A small network was shown many inputs. Here are its activations along a few directions, one row for each input.
Each table varies a few parts of the input and shows all the possible inputs, shuffled.
Descriptions start from the smaller parts, as in this example, which fits no table here: one of 5 places around a ring, together with either a single point or (one of 2 separate values, together with one of 4 places along a line) or one of 9 places along a line.
Shared parts are said once, and a part with two or three values counts as separate values.

Other details of the inputs vary at random and push rows far along three fixed directions, the same in every table; ignore that.

Rows:
R1: [ -9.6  17.5 -41.0  14.7 -19.3   1.6 -32.0 -12.1 -10.5  -9.1 -12.7]
R2: [ -7.6  19.4 -17.9  24.1 -14.3  21.7 -25.5  -8.6 -19.1 -16.8 -24.8]
R3: [ -5.5  23.4 -25.3  19.2  -9.5  22.8 -23.8   2.7 -18.3 -13.8 -23.9]
R4: [ 11.7 -38.2   1.4  -5.1  23.5  -2.3   4.7 -12.2  -4.9  78.8  -4.2]
R5: [-22.1  29.1 -37.0  14.3 -19.2  20.1 -21.2   0.5  -1.0   0.3  -8.5]
R6: [-31.2  39.5  14.9 -29.7  28.9 -19.3  -8.1  -7.2  13.3 -23.2 -42.7]
R7: [-21.3  -3.0  -2.9  17.3  28.1 -32.7   0.8 -17.3  -5.0  16.3 -13.8]
R8: [-58.2  57.9  20.2 -19.1  51.3 -44.0 -10.9 -11.1  33.2 -20.6 -19.8]
R9: [ 32.2 -19.4 -29.4  28.0 -30.3  59.8 -13.7  12.8 -33.4  -2.4  22.4]
R10: [-43.5  51.4  23.8 -20.2  62.3 -35.9  -7.7 -10.9  23.4 -36.7 -37.8]
R11: [ 15.0 -27.1  12.7  25.0  41.2 -14.5  21.6  -2.5  -8.6  51.5 -24.6]
R12: [ 28.2 -18.6  29.4 -45.5 -38.9 -12.0   7.5  12.8  20.9 -48.1  53.9]
R13: [  9.5 -25.2  -1.1  15.8  32.4 -24.8  14.1  -8.6  14.6  64.4 -13.8]
R14: [  8.1 -12.4  39.2 -42.1 -38.0  -3.3  19.9  22.5  14.7 -44.5  57.4]
R15: [ -3.4 -13.0 -29.5  19.5 -23.7   1.7  -6.6  -7.0 -21.5  15.9  -7.7]
R16: [ 32.7 -13.2  37.6 -47.1 -26.7  14.0  20.7  25.3  20.8 -53.9  39.6]
R17: [  0.0  -7.6 -17.5   3.8 -13.5  30.8  -7.2   2.6  -6.2  20.0  22.6]
R18: [ -2.4  -0.6 -45.3  22.8 -41.3  40.7 -32.6  -2.0 -31.5 -30.4  32.5]
R19: [ 15.0  12.7  48.4 -34.4  14.5 -27.1  38.9  18.6  36.2 -37.5  13.5]
R20: [ 30.9 -51.6  28.2   3.3 -20.9 -17.6  52.0  19.9  14.4  19.5  37.0]
R21: [-25.9  35.9  29.2 -22.5  15.4   0.0 -28.4 -11.8  -3.8 -52.3  -3.7]
R22: [ -6.5  32.2 -32.3  12.7  -7.7  31.4 -12.5   2.3 -11.8  -9.8 -22.4]
R23: [ 12.9  17.5 -40.5  17.6 -27.7  67.9 -20.5  10.1 -24.0 -29.5  21.1]
R24: [ 39.1 -35.8  21.2 -28.0 -28.8 -19.7  31.2  17.1  27.3  25.1  16.5]
R25: [-10.9  -0.4  -7.3  13.8  29.6 -33.7  -7.2 -19.2   5.3  18.8 -16.2]
R26: [ -5.9 -31.6   4.5   6.9   0.8 -14.8  24.0  -4.4 -12.9  62.7 -16.5]
R27: [ 18.8 -38.9  16.3  35.1  31.8 -10.6  22.6 -12.4 -11.6  55.4 -23.5]
Description of these inputs: one of 3 separate values, together with either one of 4 places along a line or one of 5 places around a ring.
Changing only the choice among 3 separate values turns R26 into R20. The same change can be made to R22. Which row results? -> R19
List by row number the other rows that have the choice among 3 separate values in common with R16. -> R4, R9, R12, R14, R17, R18, R21, R23
Change only the choice among 3 separate values in R7. List by row number the other rows that result. -> R15, R18
Start at R22 and move only the place on the line of 4, one step at a time. The first step leads to R6. Which rows follow, in order? -> R3, R2

Rows:
R28: [  4.9  -2.4 -67.7  76.8  -0.6  25.4 -12.3  -9.1 -39.4  41.6 -39.1]
R29: [-44.8   9.4  11.5  -5.4  74.1 -11.8   1.8 -26.0 -27.6  80.5 -66.2]
R30: [  6.5  13.8   0.7  22.3 -24.9  31.8   4.9  19.6   0.8 -40.9  29.9]
R31: [ 27.9 -52.1  38.2 -46.3 -23.6 -16.7  35.2  13.1   5.6  20.3  33.0]
R32: [ 28.9 -12.0 -63.9  29.0 -38.9  73.1 -26.2  10.1 -29.1   3.4  17.9]
R33: [ -5.1  17.6 -55.1  23.4  -6.1  55.6 -34.7  -1.8 -22.3  10.0  -1.3]
R34: [ 18.6 -16.0   8.1  14.2  20.6 -24.2   3.4  -6.0  12.3  45.0 -27.5]
R35: [ 37.2 -41.5  44.1 -49.2 -36.0 -55.5  67.1  27.3  44.7 -12.3  46.8]
R36: [ 89.2 -58.4 -57.2  57.3 -70.4  46.7  18.0  29.9  -7.6  15.1  39.5]
R37: [-15.7  -3.1  -3.6 -15.9  -4.5   2.8  -5.9  -3.6  -9.9  19.7   8.7]
R38: [-13.5   9.5  12.0  10.9  27.6  -4.0  -6.2 -15.4 -16.4 -10.1 -23.8]
R39: [-21.7  46.1  11.4  -6.3  -6.0   8.6  -4.7  15.5  11.5 -81.7  20.1]
R40: [-63.9  61.1 -14.4   1.0  44.0 -18.7 -14.4 -18.2   7.1  -3.0 -59.5]
R41: [-17.9  58.0 -43.9  34.2 -13.0  48.6 -47.8   4.9   1.5 -65.2  25.2]
R42: [-18.8  -3.6   8.1   0.4   0.0 -29.2  -2.6  -9.6  14.8  25.8 -17.0]
R43: [ -7.0  27.8  -2.2  -9.6 -28.2 -34.7  -9.1   9.8  20.8 -65.1  20.1]
R44: [ 11.6 -13.2  -4.8 -19.2 -45.9  16.7 -12.0   5.9  -9.0 -27.0  31.5]
R45: [-35.3   5.3  -6.6  27.8  66.8  -6.2  -1.9 -23.2 -26.6  44.6 -49.5]
R46: [-33.5  56.8 -73.7  34.7   1.4  32.9 -46.7 -10.4  -1.1 -19.2 -24.2]
R47: [ 20.5 -59.9  61.0 -51.5  10.1 -44.5  34.0 -13.1  -1.6  60.4   0.6]
R48: [-18.0  55.1 -47.7  27.6 -11.0  43.9 -44.0   5.6   0.3 -72.1  23.9]
R49: [ -0.5  -3.9  48.8 -41.4 -11.5 -39.7  12.0   6.9  26.2 -59.9  40.1]
R50: [ 59.9 -65.0  -6.7  25.9 -24.3  14.4  30.0  11.7  12.2  71.6   4.2]
R51: [  4.3 -12.8   3.8   5.4 -14.4  -6.3  -7.8  -8.2  -7.9 -21.8  22.2]
R52: [ 87.5 -83.9 -49.8  40.1 -60.7  80.0  10.0  16.5 -35.2  57.7  32.2]
R53: [  4.8 -42.8  26.1 -14.6  37.2  -8.1  31.9  -7.9 -22.7  84.8 -35.1]
R54: [-21.9 -13.2  34.2 -35.3  24.2 -62.2  34.3  -9.5  29.8  42.6 -16.1]
R55: [-36.4  80.7 -21.4  20.2 -14.4   4.0 -46.9   3.9   7.2 -90.7 -22.1]
R56: [-32.9  25.0  41.6 -32.2  37.4 -13.5   4.3  -5.8   0.9  20.2 -29.3]
R57: [-28.3  23.9   6.8 -10.8  31.7   4.5 -21.6 -24.0 -29.9  11.7 -48.8]
R58: [ 38.6 -56.2  83.1 -56.3 -20.3 -50.9  70.3  28.8  43.4 -12.7  67.9]
R59: [ 25.5 -33.2 -54.5  62.0   8.0  46.2 -16.7 -12.2 -34.0  46.3  -6.0]
R60: [ 21.1 -11.2  54.2 -53.4 -45.7 -30.5  30.7  33.0  40.9 -93.2  77.3]
R61: [  0.3 -17.2  86.0 -53.0   8.8 -59.4  44.4  12.6  43.9 -12.8  42.5]
R62: [-18.1  12.0 -55.0  37.2  47.9  -2.0 -11.6 -24.2 -13.4  65.3 -50.6]
R63: [ -3.6  21.0  -9.2 -13.8   7.3  17.2 -34.6 -14.7 -11.9 -14.3 -14.1]
R64: [-44.9   9.4  39.6 -29.7  85.0 -35.6  -0.6 -35.4 -20.0  64.2 -77.7]
R65: [-19.0  51.0   7.5  -9.3 -31.1   0.2 -13.0  14.8  27.4 -77.4  -4.4]
R66: [ 82.2 -70.9 -49.9  52.7 -59.3  70.7  18.6  28.3 -17.0  13.5  57.6]
R67: [-41.0  71.6   3.0 -26.1   9.3 -30.4  -2.0   6.0  25.2 -78.4 -18.1]
R68: [-25.0  58.2  -9.1  -0.8  16.1   3.7 -48.4 -14.2   4.2 -80.7  -1.1]
R69: [ 24.0 -26.9 -11.7  29.2 -40.0  -6.7   1.4   7.2   0.9  12.4  13.0]
R70: [-30.0 -20.6  27.7 -17.4  49.7 -31.2   8.2 -25.4 -12.0  97.1 -29.0]
R71: [ -2.0  32.1  30.9 -47.2  -8.1   2.6  -7.6  15.2  28.3 -43.9  26.9]
R72: [  5.2 -25.7  19.7  12.6  31.6  -7.8  19.1  -8.8 -15.4  28.8 -20.6]
Changing only one part turns R63 into R47. The same change can be made to R59. Which row results? -> R49
What do these inputs look like to the network? -> one of 3 separate values, together with either one of 5 places around a ring or (one of 2 separate values, together with one of 5 places along a line)
Change only the choice among 2 separate values in R52. List by row number the other rows that result. -> R59
Change only the place on the ring of 5 in R55. List by row number the other rows that result. -> R28, R40, R65, R67
Start at R41 and move only the place on the line of 5, one step at a time. The first step leads to R48. Which rows follow, in order? -> R66, R59, R68

Rows:
R73: [  8.3   6.8  -1.1   2.2 -23.1   4.8   1.8  12.1   8.8 -34.6  19.5]
R74: [-2.8  4.2 -5.8  2.9 -1.2 -6.1 -2.2 -1.1  4.0  0.8 -5.8]
R75: [ -4.3   0.0 -18.3  23.0   5.1   4.9  -3.8  -7.1  -9.0  20.3 -12.8]
R76: [-12.6   9.8  17.1 -24.4  21.6  -2.9  -3.7  -7.1  -5.8  11.5 -17.4]
R77: [-23.7  26.6  10.6 -13.6  19.6 -26.3  -8.3  -7.2  12.1 -14.9 -16.6]
R78: [ 24.7 -27.2  37.2 -23.6  -4.6 -26.4  34.0  11.9  23.8   4.9  17.4]
R79: [-24.3  20.6 -19.5  19.1  19.6  -3.1 -18.8 -14.3  -8.6   6.2 -25.9]
R80: [-23.8  25.3  12.3 -11.5  22.0 -25.0  -8.4  -8.2  12.0 -16.1 -15.9]
R81: [ 11.3   7.4  37.6 -42.5 -25.9 -25.3  21.3  23.0  39.0 -57.3  32.4]
R82: [  3.3   1.8   4.2 -11.1   0.8  16.9  -3.3  -0.4  -9.9   1.8  -1.9]
R83: [ 19.5 -34.6 -11.0  21.4  -6.3   4.0  18.5   1.7  -6.8  48.3  -4.0]
R84: [ -7.9   7.7 -17.5  10.7   8.3  31.4 -19.4  -7.6 -23.4   8.6 -12.9]
R85: [-37.7  43.1   1.3  -1.2  26.8 -17.3 -20.1 -11.0   5.0 -29.0 -18.4]
R86: [ 11.1 -15.2 -10.0  19.8   0.3   4.5   3.9  -0.6  -6.7  16.9  -1.2]
R87: [-22.5  26.0   2.8  -7.0  17.8 -17.6  -7.3  -5.1   9.4 -13.4 -10.5]
R88: [ 26.1 -28.9  37.2 -20.8  -3.4 -26.4  33.7  10.7  20.1   5.2  15.0]
R89: [ 24.0   6.2 -45.1  30.9 -63.7  45.2 -14.9  19.7  -6.0 -52.0  34.0]
R90: [ 21.9 -31.4  -9.5  20.2  -5.6   6.9  17.6   2.7  -4.3  36.1   3.6]
R91: [ 26.2 -27.1  35.9 -23.5  -6.6 -27.2  33.6  11.0  21.3   5.6  14.4]
R92: [ 21.4 -35.3 -11.8  20.8  -3.5   5.1  19.1   2.1  -5.4  48.3  -1.0]
R93: [ -8.4  22.7 -39.4   9.6 -36.8  45.3 -37.9   2.9 -20.2 -38.1  19.9]
R94: [-32.6  23.8  -4.6  -9.4  21.1   3.5 -27.3 -18.1 -14.5   0.0 -14.5]
R95: [  1.7   2.9  23.5 -28.2   1.2   4.7   2.4   5.2   2.8 -14.8   4.0]
R96: [ 19.7 -27.4  -1.9   1.7  -1.9  23.6   8.9   0.3 -18.4  39.9  -3.8]
R97: [  4.7 -24.2  -8.2   4.2   1.1  16.2  -2.3  -8.5 -21.5  41.4  -2.0]
R98: [ 23.7 -29.4  27.4  -9.9   2.7 -19.7  29.9   8.2  13.2  15.7  12.3]
R99: [-16.7  24.0  33.4 -34.8  14.5 -37.5   4.4   1.5  28.9 -31.0  -1.7]
R100: [  8.1 -12.6 -12.6  15.4  -6.1   1.7   4.8   0.5  -5.1  17.5  -4.9]
R101: [-23.8  16.0 -17.8  20.0  23.3  -4.1 -15.9 -13.9  -8.7   9.9 -26.1]
R102: [ 25.1 -27.9  36.6 -20.8  -2.2 -25.3  33.9  11.3  21.7   6.0  17.4]
R103: [-29.0  17.0 -11.2   3.8  26.2  10.6 -28.4 -19.1 -23.6   9.5 -16.0]
R104: [  4.9 -25.7  -6.4   6.3   3.3  17.4  -2.3  -9.4 -21.6  39.6  -1.2]
R105: [  0.6   0.9 -14.1  16.7  -1.1   6.4  -1.6  -0.2  -1.6   1.3   0.9]
R106: [ 24.1   6.0 -39.6  29.7 -57.2  45.5 -11.6  21.7  -2.5 -55.5  41.7]
R107: [-27.6  28.8  11.2 -12.3  20.0 -25.8  -6.4  -6.5  11.8 -14.8 -16.7]
R108: [ 17.3  17.0  -2.4 -13.0 -54.5  11.5  -2.3  25.8  24.3 -76.0  42.0]
R109: [ -5.8  -3.2 -10.2   3.5   0.2  19.9 -15.5  -7.7 -20.1   8.3   4.0]
R110: [  5.6 -10.4  -3.7   5.2  11.7  23.1  -3.5  -5.1 -22.4  25.9  -8.7]
R111: [  9.3 -14.9  -9.3  19.9  -0.1   3.3   5.4  -0.6  -7.4  14.9  -3.0]
R112: [  5.2  -9.3 -11.0  14.1   1.0   2.4   2.2  -1.0  -0.7  17.5  -3.1]
R113: [-10.5   0.9  17.5  -8.0  19.2 -24.1   9.3  -2.9   9.6   9.0 -11.4]
R114: [-33.7  39.4  -4.0  -5.5  16.4 -18.5 -19.8  -9.8   6.4 -23.5 -21.4]
What do these inputs look like to the network? -> one of 6 places along a line, together with either one of 2 separate values or one of 5 places around a ring
Changing only the place on the line of 6 turns R110 into R95. The same change can be made to R106. Which row results? -> R90
Change only the place on the line of 6 in R98. List by row number the other rows that result. -> R78, R99, R102, R108, R112
List by row number the other rows that have the place on the line of 6 in common with R99. -> R77, R92, R96, R97, R100, R107
Change only the choice among 2 separate values in R104. List by row number the other rows that result. -> R95
List by row number the other rows that have the place on the line of 6 in common with R102. -> R73, R84, R88, R101, R105, R109
